A small network was shown many inputs. Here are its activations along a few directions, one row for each input.
In each table, some parts of the input vary, and every possible input appears once, in random order.
A made-up example of a description, with smaller parts first: one of 8 places around a ring, together with either a single point or one of 11 places along a line or (one of 3 separate values, together with one of 6 places along a line).
Shared parts are said once, and a part with two or three values counts as separate values.
In the rows, zero is written as 128.

Other details of the inputs vary at random and push rows far along two fixed directions, the same in every table; ignore that.

A family of inputs:
r1: 111,157,122,157,134,153,129,124,131,117,135,139,136,135,115
r2: 96,137,125,127,151,139,103,108,106,125,139,170,157,153,144
r3: 145,151,143,128,96,169,90,118,105,137,160,185,202,102,83
r4: 74,165,120,166,177,161,115,113,129,118,125,136,128,155,133
r5: 132,134,128,136,126,132,139,130,143,125,123,113,120,129,120
r6: 161,99,137,101,123,107,153,139,144,151,119,88,92,122,124
r7: 113,123,118,135,127,114,130,132,123,106,114,131,119,120,150
r8: 117,90,118,113,154,81,155,145,129,128,98,88,52,127,171
r9: 89,159,121,162,147,152,110,122,115,106,132,151,143,133,135
r10: 142,93,126,106,117,89,141,139,139,117,100,99,101,114,156
r11: 128,102,117,120,153,91,170,140,145,145,112,78,56,156,151
r12: 67,164,116,169,186,157,121,116,131,117,121,128,113,158,140
r13: 82,158,122,158,175,159,116,118,115,132,136,146,122,146,126
r14: 104,158,115,159,135,148,126,118,112,131,152,166,143,155,117
r15: 111,123,115,136,160,113,154,128,135,142,124,106,83,168,145
r16: 109,117,120,129,144,110,130,126,130,112,107,120,113,138,160
r17: 106,153,126,151,140,153,116,123,129,119,129,137,139,126,119
r18: 92,148,116,154,136,140,111,118,111,101,128,165,152,134,143
r19: 214,101,138,94,30,105,140,146,143,131,137,123,166,81,92
r20: 149,86,130,95,120,87,140,141,126,133,109,107,95,112,152
r21: 97,156,108,165,141,138,140,125,131,114,133,136,121,156,131
r22: 83,150,125,149,175,149,109,116,107,128,134,151,130,156,142
r23: 143,101,134,108,128,101,138,141,144,125,103,84,98,117,148
r24: 163,144,134,119,71,147,108,111,130,128,160,170,215,128,93
r25: 133,132,118,137,118,121,144,129,141,124,127,119,125,143,127
r26: 152,104,122,116,113,97,162,145,137,141,125,98,84,126,130
r27: 175,117,147,102,74,130,105,135,109,134,146,157,176,82,102
r28: 139,126,132,125,130,131,139,131,130,142,133,121,115,128,116
r29: 178,117,149,99,70,133,101,133,108,135,148,162,185,83,99
r30: 81,148,122,152,186,147,125,121,122,135,127,127,100,153,137
r31: 69,133,111,149,188,121,130,120,111,120,115,135,89,163,169
r32: 142,103,132,113,126,101,140,144,143,122,104,85,94,111,148
r33: 181,96,145,92,83,107,123,140,139,127,117,107,144,91,124
r34: 159,101,136,107,103,103,136,147,140,121,111,95,111,94,135
r35: 143,105,131,113,134,110,146,147,137,141,116,90,79,103,129
r36: 150,106,135,100,130,109,149,129,163,139,112,76,104,137,132
r37: 151,158,139,136,85,169,100,112,122,124,155,177,212,117,84
r38: 124,149,118,150,112,142,129,126,112,129,154,163,145,134,109
r39: 177,124,146,107,71,141,107,130,133,130,136,141,184,84,91
r40: 145,102,138,96,136,110,137,130,161,139,107,74,104,126,136
r41: 144,146,127,137,92,146,118,121,110,135,161,175,176,128,97
r42: 187,120,148,102,61,140,108,138,116,140,151,156,179,66,80
r43: 116,157,125,154,128,155,125,122,130,118,137,143,146,133,112
r44: 137,106,117,121,138,93,166,137,159,133,105,72,76,153,150
r45: 128,99,120,107,158,91,166,131,152,151,116,74,65,166,154
r46: 131,133,128,134,130,132,140,128,144,127,121,110,119,133,122
r47: 120,118,122,128,124,113,127,129,126,110,113,131,126,122,149
r48: 84,148,122,153,170,141,119,125,108,123,132,143,112,143,143
r49: 132,159,134,145,110,167,109,118,108,133,160,179,178,122,90
r50: 173,89,136,90,81,95,129,143,117,130,123,131,131,85,129
r51: 112,132,121,142,157,128,149,135,131,135,126,109,81,139,131
r52: 116,128,129,130,153,131,130,126,145,129,111,100,110,137,135
r53: 108,133,125,132,137,134,108,117,102,123,134,169,151,137,139
r54: 82,149,115,155,150,141,112,119,95,113,137,175,136,138,142
r55: 164,97,142,94,117,111,136,140,138,150,119,96,108,104,119
r56: 133,124,135,112,141,131,134,120,136,148,135,117,125,145,121
r57: 99,165,111,168,132,150,128,118,124,113,142,156,148,156,121
r58: 196,87,143,82,51,100,118,138,130,121,121,134,171,78,120
r59: 102,143,132,132,152,144,105,111,129,119,130,138,154,150,140
r60: 101,164,124,159,146,162,119,112,130,121,137,148,152,153,116
r61: 145,109,119,121,122,98,160,137,154,130,112,84,92,142,139
r62: 135,128,132,126,135,133,137,128,130,143,133,122,117,134,118
r63: 104,145,126,146,143,143,113,128,105,122,139,153,131,124,130
r64: 192,123,146,107,55,140,120,136,119,140,156,157,178,78,76
r65: 144,88,131,91,123,90,135,130,146,123,104,97,114,127,159
r66: 101,148,127,148,145,144,111,121,121,113,127,142,144,136,137
r67: 127,120,137,107,149,131,123,122,135,148,129,113,123,135,126
r68: 151,98,136,103,121,101,137,146,127,136,117,101,96,103,138
r69: 81,148,128,137,179,148,106,110,113,131,138,148,137,164,144
r70: 88,166,121,165,153,163,112,119,124,114,133,147,140,134,121
Each input here is: one of 2 separate values, together with one of 5 places along a line, together with either a single point or one of 6 places along a line.
- The inputs of r64 and r43 match in every part but the choice among 2 separate values. If r49 is changed in the same way as r64 into r43, which row does it become? => r5
- Which other rows agree with r61 in the choice among 2 separate values and the place on the line of 5? List them by row number. => r19, r21, r24, r25, r44, r57
- Change only the choice among 2 separate values in r50. List by row number the other rows that result. => r47
- Change only the place on the line of 6 in r58. List by row number the other rows that result. => r7, r10, r16, r18, r47
- Change only the choice among 2 separate values in r25. List by row number the other rows that result. => r41
- A walk changes only the place on the line of 5. It starts at r31 and steps to r27. List the rest of the walk in order. => r30, r28, r41

A family of inputs:
r71: 145,141,131,136,76,144,101,129,100,110,147,185,189,90,107
r72: 145,130,140,113,91,142,91,120,96,126,151,187,195,101,112
r73: 148,147,127,140,71,145,110,122,115,110,149,179,197,110,102
r74: 131,150,138,131,107,160,92,113,113,122,149,176,198,117,105
r75: 154,87,137,89,136,95,148,141,141,152,113,81,81,121,140
r76: 94,134,125,133,172,134,122,119,116,135,128,134,113,153,145
r77: 78,161,114,169,178,151,134,121,125,127,131,130,102,161,133
r78: 164,73,136,82,107,76,141,148,143,124,94,80,93,94,158
r79: 87,169,113,171,175,157,146,114,146,134,137,117,109,185,119
r80: 149,132,142,113,90,146,92,119,99,130,154,186,197,102,105
r81: 119,118,121,133,151,111,153,140,140,131,111,91,72,133,142
r82: 219,57,152,54,58,73,142,156,152,138,104,75,117,63,126
r83: 159,99,140,95,137,108,153,138,163,153,111,61,84,127,126
r84: 122,120,115,136,144,107,161,135,153,126,110,85,79,149,144
r85: 144,136,140,120,87,146,89,119,108,115,143,179,202,99,112
r86: 111,97,125,110,159,94,135,135,122,128,105,105,80,132,171
r87: 84,167,118,169,182,160,139,119,134,139,138,121,101,168,118
r88: 99,129,109,149,161,110,158,131,146,118,108,93,75,160,156
r89: 125,150,138,129,140,162,110,112,118,151,156,155,160,143,99
r90: 71,153,110,168,174,139,128,124,115,111,123,141,104,153,151
r91: 72,155,111,169,177,143,130,122,118,116,125,137,102,156,146
r92: 157,154,131,138,73,156,116,120,126,125,157,169,196,117,83
r93: 219,63,136,74,40,63,160,161,153,124,104,79,110,69,128
r94: 77,152,122,152,187,149,121,112,130,126,124,126,116,167,144
- The inputs of r86 and r78 match in every part but one. If r80 is changed in the same way as r86 into r78, which row does it become? => r82
- Describe the family of inputs behind these rows. => one of 4 places along a line, together with either a single point or one of 5 places along a line
- Change only the place on the line of 5 in r92. List by row number the other rows that result. => r73, r84, r88, r93
- Change only the place on the line of 4 in r76. List by row number the other rows that result. => r74, r81, r84
- Change only the place on the line of 5 in r71. List by row number the other rows that result. => r77, r81, r90, r91

A family of inputs:
r95: 93,122,124,136,178,113,138,137,114,126,118,107,72,146,166
r96: 157,107,124,118,115,98,164,151,155,135,113,74,78,122,127
r97: 71,158,105,176,191,136,156,132,135,123,125,103,64,171,145
r98: 196,62,147,61,85,71,144,152,146,136,102,72,102,91,146
r99: 100,157,118,157,117,153,101,106,116,96,136,184,192,141,130
r100: 73,144,121,144,211,138,139,107,148,136,116,95,90,193,154
r101: 192,111,151,92,72,138,118,135,121,158,148,151,166,80,75
r102: 101,158,126,147,123,152,94,105,115,102,141,179,196,147,133
r103: 174,76,128,91,94,68,158,158,148,123,97,71,82,96,151
r104: 184,112,137,101,48,115,113,136,127,112,134,151,186,83,110
r105: 69,169,122,159,164,170,85,105,84,125,153,201,170,147,127
r106: 182,112,131,112,44,115,123,137,117,114,130,161,175,72,104
r107: 127,89,133,93,157,90,139,128,145,131,98,80,87,140,169
r108: 156,104,122,125,112,99,168,150,154,134,110,77,75,119,126
r109: 82,192,113,181,146,181,108,103,123,111,153,178,180,169,109
r110: 94,175,128,158,155,176,104,103,119,128,152,164,172,169,113
r111: 135,137,124,146,89,135,117,135,102,109,144,172,158,97,116
r112: 80,191,108,187,141,182,117,100,120,110,147,186,172,162,105
r113: 113,168,135,151,138,173,102,111,108,139,161,174,173,143,98
r114: 71,140,118,145,215,144,141,112,139,146,114,109,74,180,146
r115: 175,72,135,85,101,71,150,159,141,136,105,72,81,96,152
r116: 184,113,136,108,48,114,115,144,116,116,138,155,177,76,106
r117: 184,111,142,104,51,115,111,142,114,121,141,153,177,79,109
r118: 62,140,111,161,199,123,136,132,114,119,121,115,69,163,174
r119: 156,104,122,122,113,99,167,146,157,133,108,75,80,121,128
r120: 111,168,129,149,129,169,103,103,131,124,154,163,195,158,109
r121: 124,90,128,99,157,91,140,138,130,142,104,88,70,125,160
r122: 194,125,138,111,50,129,127,138,137,131,145,137,178,89,83
r123: 104,157,131,145,133,156,91,112,95,117,149,183,184,138,127
r124: 92,144,118,147,173,130,144,116,156,123,117,95,103,180,148
r125: 68,171,123,162,165,172,88,109,78,125,160,203,162,140,124
r126: 99,138,106,161,159,122,166,133,143,127,110,100,67,152,137
r127: 154,89,139,85,140,107,151,130,159,155,106,79,91,128,129
r128: 158,125,146,111,89,137,100,132,94,131,155,172,173,86,107
r129: 102,136,118,144,168,123,151,125,154,128,115,87,84,170,147
r130: 210,120,138,112,23,130,138,146,125,133,151,153,171,58,66
r131: 158,103,131,110,124,101,157,148,151,146,118,72,82,125,131
r132: 104,133,125,140,177,126,147,131,137,142,121,91,77,164,143
r133: 149,86,137,92,134,88,139,141,132,138,107,88,87,114,154
r134: 59,124,117,133,215,126,128,109,128,128,101,120,86,174,175
r135: 93,121,117,133,173,109,135,127,135,119,108,100,89,159,174
r136: 167,143,138,129,73,145,117,131,125,132,155,153,178,107,87
r137: 146,95,129,111,118,85,151,154,130,124,113,89,75,106,153
r138: 60,140,97,167,186,120,148,119,132,103,97,120,75,169,174
r139: 83,142,120,153,200,131,152,132,131,139,124,90,57,171,149
r140: 113,170,127,154,128,171,104,108,124,127,157,166,186,152,105
r141: 91,123,107,154,161,107,148,137,128,111,104,110,73,146,165
r142: 154,131,125,133,65,130,117,132,107,111,136,178,174,87,106
r143: 60,197,110,187,169,182,109,94,130,107,146,172,176,190,122
r144: 183,109,134,107,45,116,116,135,125,111,131,155,183,80,109
r145: 71,152,103,173,188,135,155,119,150,118,111,101,77,184,151
r146: 182,76,141,71,113,90,157,144,161,160,109,61,80,108,123
r147: 121,149,132,132,107,151,88,108,113,111,147,180,210,132,125
r148: 104,153,133,137,138,158,88,105,101,119,147,184,186,139,127
r149: 59,130,114,138,210,124,126,114,123,129,110,116,79,172,174
r150: 167,137,147,117,90,152,113,130,112,146,164,157,170,98,82
r151: 157,105,132,113,124,103,160,152,146,146,125,73,74,117,128
r152: 81,133,110,145,170,114,136,120,141,103,103,111,104,167,172
r153: 73,175,118,170,154,166,89,107,95,111,152,191,181,156,136
r154: 183,126,163,103,73,155,93,139,145,121,122,115,183,47,83
r155: 156,107,130,117,118,101,163,152,148,140,122,74,72,117,127
r156: 186,107,150,93,61,119,105,140,107,131,142,153,179,81,109
r157: 162,130,146,100,91,149,106,112,132,145,150,153,193,114,88
r158: 98,135,108,149,161,121,163,120,160,120,102,93,84,165,144
r159: 153,127,127,122,66,130,114,119,124,104,129,171,193,100,114
r160: 163,121,132,120,70,119,121,145,111,114,141,154,157,83,113
r161: 175,74,134,87,96,68,153,155,146,128,100,70,83,99,153
r162: 63,133,118,140,205,121,128,112,132,116,105,107,94,186,183
r163: 158,98,139,93,130,102,152,133,163,143,109,66,99,140,137
r164: 170,61,141,60,113,73,143,140,150,142,97,72,93,103,152
r165: 50,172,119,170,191,177,89,102,83,125,145,205,154,158,135
r166: 79,139,106,160,185,124,160,118,162,118,103,85,75,184,156
r167: 212,104,156,79,52,136,115,134,124,159,150,152,184,67,68
r168: 147,92,128,102,118,84,146,142,146,120,102,83,91,122,159
r169: 69,118,117,134,210,118,136,123,119,136,103,113,62,158,172
r170: 173,60,141,64,117,78,146,146,142,147,95,82,81,93,147
r171: 79,181,124,164,166,185,97,99,104,139,161,184,172,161,103
r172: 195,121,145,103,59,131,120,136,133,142,151,135,181,92,87
r173: 88,174,111,180,119,165,107,117,87,101,151,209,171,122,115
r174: 159,123,145,109,88,135,97,128,100,131,148,171,181,94,110
r175: 84,184,128,167,165,185,98,99,106,134,161,180,175,165,106
r176: 89,182,113,188,139,174,123,118,110,116,157,175,149,146,104
r177: 182,87,124,103,90,84,180,153,163,138,100,65,71,100,122
r178: 91,123,107,152,162,106,147,133,131,110,102,107,78,148,167
r179: 154,96,135,97,134,104,152,143,143,160,118,79,75,119,123
r180: 82,191,119,182,149,180,105,104,114,119,159,178,176,167,109
r181: 191,112,151,94,73,141,121,139,115,158,155,153,159,72,73
r182: 146,132,156,116,93,155,74,132,121,101,117,145,192,53,112
r183: 144,116,137,108,140,122,139,127,147,146,124,95,109,138,125
r184: 124,126,130,127,156,123,144,131,140,142,122,91,94,152,135
r185: 153,98,136,99,135,106,155,147,138,160,125,81,68,111,121
r186: 154,118,144,107,94,141,102,132,91,138,150,183,167,78,102
- Describe the family of inputs behind these rows. => one of 2 separate values, together with either a single point or (one of 5 places along a line, together with one of 9 places along a line)
- The inputs of r148 and r183 match in every part but the choice among 2 separate values. If r125 is changed in the same way as r148 into r183, which row does it become? => r185
- The inputs of r106 and r177 match in every part but the choice among 2 separate values. If r147 is changed in the same way as r106 into r177, which row does it become? => r120
- The inputs of r136 and r117 match in every part but the choice among 2 separate values. If r155 is changed in the same way as r136 into r117, which row does it become? => r137
- Change only the place on the line of 5 in r139. List by row number the other rows that result. => r110, r132, r163, r184
- Change only the choice among 2 separate values in r158. List by row number the other rows that result. => r159

A family of inputs:
r187: 106,148,116,151,126,136,119,118,118,109,134,159,154,146,136
r188: 126,111,118,126,130,100,147,135,136,120,111,106,97,136,152
r189: 123,122,119,136,137,111,152,137,156,116,106,82,91,138,145
r190: 110,147,120,148,125,143,115,121,104,120,145,172,153,132,124
r191: 134,123,123,132,124,117,146,137,148,121,114,97,104,125,132
r192: 227,78,149,76,40,93,148,162,143,143,123,93,123,51,94
r193: 99,149,123,145,169,147,133,115,135,140,133,123,115,165,126
r194: 143,139,141,119,87,150,84,113,110,112,144,184,216,107,113
r195: 134,118,129,117,145,120,149,129,151,145,121,90,97,146,128
r196: 106,141,132,132,138,147,97,115,107,120,135,166,164,127,132
r197: 131,116,131,119,159,120,150,135,139,156,125,89,77,142,128
r198: 125,110,119,124,135,102,147,138,129,126,115,110,90,130,149
r199: 130,111,120,124,126,103,144,136,130,124,116,115,101,128,145
r200: 98,152,117,159,150,145,131,124,130,118,127,131,119,143,128
r201: 154,154,140,127,86,165,103,111,124,135,162,173,208,122,81
r202: 120,155,131,141,136,161,116,114,123,141,151,154,158,145,102
r203: 94,147,123,147,180,146,136,118,132,144,133,119,102,167,128
r204: 90,135,127,134,168,137,109,120,110,125,126,143,124,138,148
r205: 181,96,134,102,84,98,152,150,153,130,112,84,106,91,119
r206: 104,152,122,144,154,145,130,111,146,128,132,120,136,170,128
r207: 225,67,142,68,33,75,147,156,141,133,118,102,134,64,115
r208: 128,123,121,134,131,114,149,137,152,119,110,90,97,132,139
r209: 135,117,132,117,150,122,148,134,140,154,126,94,88,139,124
r210: 125,109,122,124,139,104,146,141,122,133,120,113,83,125,146
r211: 88,135,123,138,166,130,114,115,128,110,112,129,130,156,162
r212: 110,147,121,148,126,144,115,123,101,122,146,173,150,130,123
r213: 117,103,129,110,154,103,133,131,136,124,101,97,95,132,163
r214: 137,137,140,119,98,150,87,115,105,119,145,182,201,105,113
r215: 129,121,126,133,140,118,149,143,134,134,118,98,81,120,130
r216: 88,151,115,162,167,141,138,126,131,121,122,121,98,150,137
r217: 107,141,131,133,134,144,98,112,114,113,130,162,170,133,136
r218: 93,151,120,160,164,146,133,130,117,129,132,131,99,140,128
r219: 154,154,139,127,85,164,103,110,127,133,161,172,210,124,82
r220: 88,151,115,162,168,142,137,127,128,123,123,122,96,149,136
r221: 233,77,152,61,42,92,148,146,165,148,124,80,144,81,96
r222: 121,103,133,107,153,108,127,136,122,135,113,107,92,119,153
r223: 95,141,118,150,155,134,127,128,104,127,137,150,110,141,139
r224: 141,138,145,117,97,155,80,121,90,130,157,192,200,92,103
r225: 126,112,117,127,127,98,147,134,140,115,108,103,102,141,155
r226: 142,138,143,117,93,153,83,117,98,123,151,190,206,97,106
- Describe the family of inputs behind these rows. => one of 4 places along a line, together with one of 10 places along a line
- The inputs of r204 and r212 match in every part but the place on the line of 4. If r217 is changed in the same way as r204 into r212, which row does it become? => r188
- The inputs of r198 and r193 match in every part but the place on the line of 4. If r199 is changed in the same way as r198 into r193, which row does it become? => r195
- Change only the place on the line of 10 in r200. List by row number the other rows that result. => r189, r191, r192, r205, r208, r215, r216, r218, r220
